These are the activations of a small neural network, seen along a few directions. Each row is one input.
Each table varies a few parts of the input and shows all the possible inputs, shuffled.
A made-up example of a description, with smaller parts first: one of 4 places along a line, together with either a single point or one of 11 places around a ring or (one of 3 separate values, together with one of 5 places around a ring).
Shared parts are said once, and a part with two or three values counts as separate values.

Other details of the inputs shift rows strongly along three fixed directions, in all tables alike. That doesn't count.

Rows:
x1: -25.9	-3.8	-22.1	-4.4	3.2	-10.0	-22.0	-7.1	6.7	12.1	-5.7
x2: 37.9	4.4	29.5	4.7	17.8	43.2	-3.5	38.2	-24.7	-3.0	13.7
x3: -3.5	-1.5	-11.3	7.1	-0.8	-0.5	19.5	-13.1	-15.1	15.5	16.4
x4: -15.3	-9.3	-3.8	4.8	6.9	-22.6	4.5	-16.9	3.5	14.5	4.9
x5: -13.2	-7.2	-17.9	-9.0	10.5	-25.2	6.3	-16.2	16.8	7.9	2.6
x6: -11.9	-6.7	-14.4	-2.2	12.1	-21.2	6.2	-11.9	11.1	8.1	6.8
x7: 35.7	8.6	19.9	4.9	10.7	43.0	8.4	33.6	-31.7	-0.5	18.8
x8: 1.5	-4.2	-12.6	14.5	-7.7	-2.1	21.4	-16.1	-26.1	17.8	16.9
x9: 27.3	4.4	-6.8	-21.3	59.6	21.5	-3.6	62.6	-8.7	-0.3	29.4
x10: -5.9	8.0	-3.3	-18.1	11.6	0.0	-44.6	31.9	30.9	-23.4	-19.6
x11: -3.7	9.5	6.4	-19.0	0.0	-21.7	-20.7	18.8	55.7	-45.9	-24.1
x12: 2.9	7.1	1.7	-8.6	-15.8	-16.7	-7.7	-2.4	34.2	-41.3	-25.1
x13: -20.2	-6.5	-16.2	9.0	-12.4	9.4	-4.6	-21.5	-27.5	38.0	3.0
x14: 9.9	4.7	49.8	10.7	-38.5	13.8	-12.4	-9.5	9.5	-30.1	-35.8
x15: -7.1	-11.5	-2.3	7.0	8.0	-6.1	12.4	-16.9	-20.2	29.5	10.0
x16: -6.5	-2.5	-24.1	-2.0	6.8	-20.6	10.9	-9.8	5.3	-0.1	7.5
x17: -12.6	-4.1	-17.9	-6.6	2.3	-17.4	13.7	-11.3	6.3	11.5	5.7
x18: 10.3	10.7	45.5	28.5	-74.4	33.1	15.6	-32.4	-26.0	-10.4	-25.3
Description of these inputs: one of 3 separate values, together with either a single point or one of 5 places along a line.
The inputs of x11 and x17 match in every part but the choice among 3 separate values. If x10 is changed in the same way as x11 into x17, which row does it become? -> x13
Which other rows does x6 become when the choice among 3 separate values takes its other values? List them by row number. -> x2, x5
Which other rows does x14 become when the place on the line of 5 takes its other values? List them by row number. -> x3, x6, x9, x16

Rows:
x19: -23.9	-3.9	-22.3	3.8	-11.5	-39.7	8.4	-28.0	18.0	0.2	-1.0
x20: 14.5	-1.5	0.3	19.4	-3.2	11.6	17.0	-8.5	-34.9	12.2	16.3
x21: 18.1	-3.3	-12.1	-4.6	39.2	0.9	-1.1	20.5	-7.0	-1.6	17.4
x22: -24.3	2.5	-22.7	-15.1	-5.3	-36.8	10.3	-17.2	34.6	-11.2	-8.7
x23: -1.7	-1.3	10.5	14.3	-3.4	16.7	10.7	-1.5	-23.8	24.3	19.3
x24: -22.3	-6.9	-25.1	-2.7	-2.1	-51.0	3.8	-35.7	33.3	-10.4	-11.9
x25: 23.6	10.3	11.5	-13.6	24.4	4.1	-25.7	51.7	28.3	-45.6	-6.3
x26: 11.4	-7.9	9.7	13.9	6.7	8.0	10.6	-12.1	-32.9	18.8	9.2
x27: 20.0	17.3	14.9	-31.8	23.0	20.6	-17.2	56.8	34.1	-39.0	-5.8
x28: 6.5	-9.9	12.5	11.3	3.2	10.2	9.5	-7.0	-32.7	24.9	8.5
x29: -4.2	-6.2	-11.2	-17.7	43.5	-8.9	-5.6	21.0	17.1	10.8	16.3
x30: 17.8	15.9	1.3	-15.8	10.9	40.1	-46.2	52.0	1.7	-22.4	-13.2
x31: -5.6	0.4	-14.9	7.5	-17.5	-21.9	13.3	-26.7	4.7	-6.5	-4.4
x32: -10.1	3.6	4.2	13.2	-48.2	-13.4	11.8	-35.4	2.8	-9.3	-18.0
x33: -27.7	-12.8	-3.3	-1.2	-1.0	-36.9	-2.8	-30.8	23.9	7.9	-10.9
x34: -35.3	-0.6	-28.6	-18.8	2.0	-49.7	1.2	-19.9	51.5	-2.2	-4.9
x35: 0.7	-0.9	10.2	11.6	-3.8	16.9	14.4	-1.3	-23.4	25.4	17.5
x36: -18.2	10.3	11.8	18.7	-78.5	31.3	-11.5	-36.7	-23.2	2.7	-35.8
x37: -4.3	-7.9	-14.8	-9.8	32.2	-16.3	1.8	7.0	11.2	7.2	11.5
x38: 25.5	6.8	57.0	17.0	-37.8	25.1	-18.3	-3.7	1.7	-40.4	-37.3
x39: -21.2	0.8	-28.8	-6.1	-13.8	-41.0	12.6	-31.8	29.2	-14.7	-10.0
x40: 10.4	-1.6	-4.4	12.7	-9.4	14.2	17.9	-3.3	-29.6	16.1	17.4
x41: -6.0	-1.7	-27.8	-13.9	28.6	-22.4	5.5	10.5	15.7	3.3	18.7
x42: -15.0	-11.1	-4.5	-12.3	31.6	-14.2	-2.8	1.7	11.3	24.2	8.9
x43: -7.9	-4.5	-23.0	-10.3	23.3	13.5	-34.4	19.6	-6.8	17.3	-1.0
x44: -19.1	1.8	8.1	11.0	-40.1	-25.7	5.5	-34.7	21.4	-14.2	-21.4
x45: 10.1	-8.1	3.6	14.5	-0.7	12.6	12.9	-5.9	-30.8	18.9	12.2
x46: 15.3	-0.5	-5.6	15.7	-5.3	13.8	17.0	-7.9	-30.9	11.3	17.1
x47: 7.9	14.9	14.4	-23.2	1.3	10.3	-8.6	30.8	34.0	-33.3	-14.7
x48: -18.9	-10.3	-20.6	-5.9	22.9	5.0	-34.1	4.3	-12.9	30.9	-1.5
x49: -7.8	1.2	-29.0	-20.0	28.6	-14.1	12.1	13.5	12.8	3.4	17.6
x50: 24.9	12.2	41.8	17.5	-36.2	21.0	-14.0	2.5	6.7	-46.7	-27.8
x51: 12.4	2.3	-8.1	8.6	-5.5	18.1	22.5	-5.0	-29.5	8.1	15.5
x52: -17.5	-3.2	14.2	9.8	-40.2	-21.1	6.0	-41.4	16.8	-8.6	-28.2
x53: 8.5	1.1	-5.6	7.8	-11.7	19.5	24.1	-2.5	-31.8	14.2	16.4
x54: 13.6	12.7	6.8	-16.7	-4.8	4.4	-3.4	25.0	21.6	-38.3	-15.0
x55: -7.8	1.8	-27.3	-5.7	25.1	14.7	-34.6	26.6	-13.0	15.2	9.9
x56: 4.9	0.7	36.2	-6.2	5.0	9.5	-21.6	16.8	16.4	-13.4	-16.8
x57: 10.8	-5.6	4.6	10.2	-0.5	12.1	15.3	-4.7	-30.5	17.8	9.8
x58: 4.0	-8.6	16.0	9.5	5.2	11.6	9.5	-7.7	-29.4	27.4	8.3
x59: 0.6	-4.8	-1.6	-12.7	29.1	0.6	-0.6	16.0	8.4	12.1	9.7
x60: 3.0	1.2	7.1	7.8	-8.4	21.5	15.7	-1.2	-24.6	25.4	19.3
x61: 24.7	18.4	45.1	1.1	-38.5	22.4	-11.0	13.3	15.7	-47.6	-33.5
x62: 7.0	-11.6	12.4	14.2	4.4	9.6	5.7	-5.7	-30.0	22.9	9.3
x63: 2.9	-1.2	-13.0	-7.0	37.5	-6.6	-1.4	26.8	4.5	2.5	21.9
Describe the family of inputs behind these rows. -> one of 5 places along a line, together with either a single point or (one of 2 separate values, together with one of 4 places along a line)
The inputs of x52 and x44 match in every part but the place on the line of 5. If x21 is changed in the same way as x52 into x44, which row does it become? -> x50
Which other rows does x25 become when the choice among 2 separate values takes its other values? List them by row number. -> x19
Which other rows does x53 become when the place on the line of 4 takes its other values? List them by row number. -> x27, x49, x51
